A small network was trained on invented records. Each row is its activation on one of them, seen along a few directions.
Records have a field called BEKIF. Each example row is followed by its value.
Records without BEKIF are marked none.
The largest differences between rows may come from other fields.
(in the rows, 500 means zero)
Random noise pushes rows far along 3 fixed directions. That doesn't count. These rows show it; they differ only by the noise:
[546 503 493 514 571 438 476 652 463 507 467 466 365 475 484 436 527 459
 484 476 532 422]
[271 426 510 278 369 624 618 376 421 552 594 350 579 405 793 672 540 417
 371 770 570 550]
[745 268 529 525 614 521 535 560 507 310 502 428 247 459 530 420 432 497
 486 458 612 361]
[140 769 452 366 409 427 474 636 376 795 486 445 626 453 597 579 667 379
 418 661 449 564]
[535 460 487 444 563 462 502 666 430 521 474 399 332 432 579 443 559 413
 452 531 560 401]

[433 585 492 544 534 423 468 620 470 550 487 523 458 509 438 489 517 495
 478 495 502 484] => tav
[759 632 452 587 533 452 370 491 588 560 345 618 617 579 295 301 570 525
 710 202 319 524] => none
[680 370 518 556 603 479 502 588 507 372 488 474 303 486 471 425 452 504
 499 439 570 389] => vad
[510 611 487 602 589 373 428 699 482 545 451 547 397 523 360 422 517 496
 509 418 490 445] => subi
[497 411 527 486 488 548 549 429 508 420 548 480 481 490 547 556 444 518
 463 558 550 496] => subi
[604 169 596 537 460 691 646 155 604 165 653 518 502 527 558 654 255 651
 462 582 623 532] => tav
[286 642 549 668 385 522 500 234 613 453 595 734 801 652 285 692 334 701
 532 504 424 697] => vad
[543 678 478 657 623 318 380 766 489 565 409 588 388 550 268 372 531 505
 547 343 459 431] => zef
[515 541 513 619 547 441 466 546 531 462 500 581 466 549 362 487 442 560
 516 435 497 494] => zedu
[600 404 432 181 423 622 541 465 422 645 425 269 532 353 850 414 722 295
 516 567 466 471] => none
[657 369 495 487 617 461 503 687 451 442 471 399 236 433 559 393 525 431
 463 479 589 351] => pagev
[478 616 470 549 583 368 430 752 443 599 443 498 373 487 424 412 569 448
 486 453 497 433] => taso
[449 283 536 365 434 643 630 345 477 394 607 379 474 427 733 630 448 482
 399 691 613 501] => zedu
[343 513 497 419 451 517 539 508 445 563 543 441 517 456 612 577 529 457
 423 632 533 521] => taso
[627 177 550 430 515 635 625 376 509 281 592 384 348 435 684 555 398 507
 424 607 649 429] => subi
[586 319 528 469 535 552 562 488 490 371 542 423 361 455 592 514 447 491
 450 554 600 429] => siso
[526 388 565 617 473 577 553 276 600 298 594 605 567 577 405 608 310 654
 511 498 534 561] => siso
[358 812 479 681 526 330 375 638 517 641 446 681 605 610 216 473 512 566
 555 380 388 562] => pagev
[229 568 479 336 423 507 547 560 389 657 541 384 534 419 698 603 601 391
 378 713 536 524] => tav
[523 629 480 614 600 351 410 731 480 558 435 558 384 526 342 404 534 493
 520 393 478 433] => vad
[568 412 473 288 371 668 555 263 515 547 482 400 683 443 723 508 590 430
 554 541 435 571] => none
[356 644 491 519 462 458 471 515 489 593 499 548 600 529 444 541 521 507
 498 519 454 557] => zedu
[766 456 506 676 692 374 421 734 521 385 423 544 229 528 301 320 456 527
 554 300 537 346] => zef
[470 682 511 720 548 379 409 553 564 499 476 693 557 622 201 481 424 620
 567 357 431 543] => zef
[478 486 495 486 527 475 505 587 465 517 506 459 416 467 537 490 517 465
 458 536 536 462] => taso
[502 601 487 591 580 383 434 686 479 545 456 541 404 519 378 431 520 496
 506 428 492 449] => siso
[480 369 505 364 494 555 571 525 433 482 535 355 392 409 704 535 535 414
 410 635 591 437] => pagev

Which value of BEKIF does each new row have?
[174 819 500 618 394 428 440 420 538 648 532 697 804 622 295 637 469 605
 522 513 377 686] => zedu
[881 408 428 378 590 501 438 642 479 554 330 363 352 413 606 221 686 347
 621 313 445 363] => none
[651 452 482 422 424 613 505 289 565 501 455 501 668 507 551 456 535 501
 610 418 404 567] => none
[400 563 455 365 531 429 487 754 366 664 457 350 362 394 649 454 658 336
 417 598 539 412] => zedu
[279 617 549 630 381 540 519 228 597 456 600 699 794 633 336 696 344 682
 513 536 441 692] => tav
[604 536 516 691 612 395 436 614 544 418 472 614 392 572 275 426 422 583
 541 356 503 450] => tav
[391 521 499 467 486 487 516 544 459 540 526 469 483 476 552 546 518 473
 444 580 528 498] => vad
[877 510 450 547 590 462 391 566 560 510 330 531 464 524 374 239 586 474
 688 203 380 436] => none
[312 757 467 554 519 352 416 702 445 687 456 558 524 524 385 486 580 469
 482 490 443 516] => subi
